Each row below holds a small network's activations on one input, seen along a few directions.
Each table varies a few parts of the input and shows all the possible inputs, shuffled.
A made-up example of a description, with smaller parts first: ring(5) and (point or ring(11) or (values(2) and line(6))).
Shared parts are said once, and a part with two or three values counts as separate values.
(in the rows, 128 means zero)

Other details of the inputs vary at random and push rows far along three fixed directions, the same in every table; ignore that.
To show where, the next rows are all for the same input, with only those details redrawn:
[ 99 116 170  69 137 107 118  76 126 153 173]
[133 123 169 148 201 131 173 165 131  76 128]
[122 145 222 107 211 101 188  88 133 168  90]
[120  97  92 166 116 129 147 102 161 116  99]
[121  95  93 167 115 128 147 102 161 116  98]
[108  94 115 108 126 136 104 152 124  62 211]
[ 99 116 169  70 138 108 119  77 126 151 174]
[ 99 115 170  69 138 106 118  77 126 152 174]

Table:
row 1: [ 97 145 184 118  94  67 100  91 117 163 189]
row 2: [140  96 183  80 115  94 121  78 115 146 175]
row 3: [120 139  98 172 108 169 109 103 135 118  76]
row 4: [ 91  71  37 130  49 136  53 135 126 124 151]
row 5: [142 117  76 155 115 129 160 116 172 137 110]
row 6: [123 167 148 116 109 128 139  51 185 230  49]
row 7: [110 124 112  99 129 145  51 181 112  66 173]
row 8: [ 99 116 169  69 138 107 119  76 126 153 173]
row 9: [126 111  77 172 125 144 144  87 126 121  95]
row 10: [114 126 113 166  99 153 111 115 171 114  75]
row 11: [116 142  35 129  10 166  78 130 117 121 149]
row 12: [171 118 148 122 110  88 184  35 161 226  73]
row 13: [154  80 107 105 125 105  87 164  91  64 197]
row 14: [148 132  60 162 123 147 155 104 137 140 110]
row 15: [115  95  91  98 141 117  85 162 104  73 192]
row 16: [189 113  77 170 103 133 157 101 125 137 113]
row 17: [142 180 169 136 145 145 159 205 131  96 101]
row 18: [146 178 142 125 161 125 141 209 113 111  85]
row 19: [152 172 140 131 191 143 127 195 137 111  97]
row 20: [134 130  79 173 102 166 141 133 130 162  99]
row 21: [114 147 102 166  75 152 123 121 111 119  64]
row 22: [160 144 120 131 209 114 164 186 125 108 118]
row 23: [108  97 112 175  97 146 134 130 154 136  88]
row 24: [146 146 140 136 190 133 147 207 120 131 110]
row 25: [109 138 172  75 120 129 123 118 133 194 164]
row 26: [170 123 146  62 139  76 124  98 108 181 155]
row 27: [ 95 132 136 101  75 148  79 188 107  53 184]
row 28: [ 95 150 165  59 108 104  76 129  91 146 131]
row 29: [150 175 167 190 157  90 169 183 132 117 147]
row 30: [164  92  90 177 104 133 145  87 114 117 102]
row 31: [152 187 151 148 185 175 145 175 120 108 111]
row 32: [127 135 173 164 189 165 156 183  88 101 113]
- What do these inputs look like to the network? => values(2) and (point or (values(3) and line(5)))
- The inputs of row 1 and row 29 match in every part but the values(2) part. If row 2 is changed in the same way as row 1 into row 29, which row does it become? => row 12
- Change only the values(3) part in row 27. List by row number the other rows that result. => row 21, row 28
- Change only the values(2) part in row 32. List by row number the other rows that result. => row 20

Table:
row 33: [142 107  80 174 115 123 158  85 165 161  69]
row 34: [114 119  70 108  62 136  73 123 129 126 173]
row 35: [131 152 145  95 144 130 112 163 109 113 170]
row 36: [144  90  54 199  99 146 138 146 140  68 120]
row 37: [134 155 168 146 181 130 172 134 125 148  54]
row 38: [115 138 167 106 134 134 115 154 116 104 173]
row 39: [133 150 148  97 138 128 117 164 110 116 173]
row 40: [141 108  36 184  88 163 119 169 146  82  99]
row 41: [153 112 124 181 178 128 165 196 124  55 118]
row 42: [ 99 111  89 113  56 137  74 119 136 116 173]
row 43: [147 119 121 186 186 143 170 191 131  60 118]
row 44: [148  79  41 193  93 134 124 156 148  76 120]
row 45: [110 142 161 103 141 136 106 155 115 102 165]
row 46: [146 113  51 193  80 151 128 167 149  88 112]
row 47: [111  81  78 109  68 116  83 106 133 109 183]
row 48: [106 109 138  93  86 107 113  29 138 188 136]
row 49: [121 142 159 107 136 129 119 158 105 111 174]
row 50: [112 138 161  99 144 140 105 153 113 100 160]
row 51: [140 147 132 177 171 146 152 203 121  69 105]
row 52: [130 144 147  95 147 137 107 160 105 111 165]
row 53: [134  96  74 113  75 127 100 103 127 116 186]
row 54: [138 159 188 155 175 122 181 133 134 149  64]
row 55: [130 131  98 166  95 125 138  96 152 174  62]
row 56: [108 135 200  81 165 105 144  68 130 184 130]
row 57: [135 105  86 173 115 123 153  78 161 169  67]
row 58: [136 159 171 149 182 127 168 131 125 148  54]
row 59: [121 110 157 102 147 115 117 142 119  95 178]
row 60: [127 165 188  67 156 110 130  89 114 195 117]
row 61: [131 144 142  86 146 138 114 160 106 115 165]
row 62: [165 140 169 164 193 119 196 124 130 136  71]
row 63: [144 118 132 181 186 143 170 188 135  61 117]
row 64: [128 133  94 163  99 127 132  94 151 172  60]
row 65: [130 147 151 100 138 129 115 163 109 116 172]
row 66: [118 133 102 160  96 126 134  89 154 164  58]
row 67: [136 118 152 107 150 125 124 137 102 106 185]
row 68: [123 133 100 166  93 122 141  93 151 169  60]
row 69: [ 99 107  82 101  65 145  74 116 127 119 162]
row 70: [126 110 119  80  90  87 115  40 140 205 132]
row 71: [ 96 130 129  82  78 115  94  43 135 202 111]
row 72: [164 135 167 160 198 104 194 133 138 141  62]
row 73: [133 142 182  77 171 101 151  79 124 190 136]
row 74: [122 137 149  93 148 141 108 160 101 115 163]
row 75: [108 134 159  94 144 145 108 154 112 102 161]
row 76: [137 147 150 100 135 129 122 161 110 116 176]
row 77: [130 127  89 163 100 133 130  93 149 168  54]
row 78: [109 161 204  80 148 106 134  90 118 187 120]
row 79: [115 112  83 114  58 135  80 121 126 130 179]
row 80: [127 118 157 107 146 126 126 134 107  96 184]
- The inputs of row 33 and row 57 match in every part but one. If row 72 is changed in the same way as row 33 into row 57, which row does it become? => row 44
- The inputs of row 62 and row 67 match in every part but one. If row 65 is changed in the same way as row 62 into row 67, which row does it become? => row 55
- What do these inputs look like to the network? => line(6) and (values(3) or line(5))
- A walk changes only the line(5) part. It starts at row 76 and steps to row 39. List the rest of the walk in order. => row 35, row 60, row 61
- A walk changes only the line(5) part. It starts at row 37 and steps to row 58. List the rest of the walk in order. => row 51, row 68, row 49
- Change only the values(3) part in row 53. List by row number the other rows that result. => row 70, row 73
- Which other rows agree with row 45 in the line(6) part? List them by row number. => row 38, row 42, row 48, row 50, row 56, row 59, row 75

Table:
row 81: [ 85 125 127  82  72 112  94  16 130 234  97]
row 82: [134 104  84 112  80 132 107 132 127 113 184]
row 83: [156 138 163 101 165 102 135 145 106 131 165]
row 84: [121 120  90 120  79 144  96 123 126 104 188]
row 85: [118 131 136 138 114 126 147  34 159 216  28]
row 86: [127 132  90 164 128 143 124 168 153 111  78]
row 87: [110  86 103 132  74 112  99 121 138  92 196]
row 88: [145 178 176 160 185 124 174 178 137 139  62]
row 89: [159 105  81 167 141 122 142 143 138 108  91]
row 90: [139 110  82 173 141 144 149 137 140 109  99]
row 91: [125 168 182  96 143 120 126 151 106 131 139]
row 92: [111 109  87 111  97 149  92 115 127 103 175]
row 93: [111 111 188 103 170 103 136 122 122 111 159]
row 94: [133 132 102 188 112 146 142 157 131 110  88]
row 95: [135 126 164  84 172 123 139 134 110 128 153]
row 96: [115 155 177  86 158 125 117 146 105 123 134]
row 97: [128 151 186 101 148 135 127 137 110 131 157]
row 98: [150 122  86 186 127 140 157 146 140 110 111]
- The inputs of row 87 and row 93 match in every part but one. If row 88 is changed in the same way as row 87 into row 93, which row does it become? => row 86
- What do these inputs look like to the network? => values(2) and (point or line(8))
- Change only the values(2) part in row 94. List by row number the other rows that result. => row 81
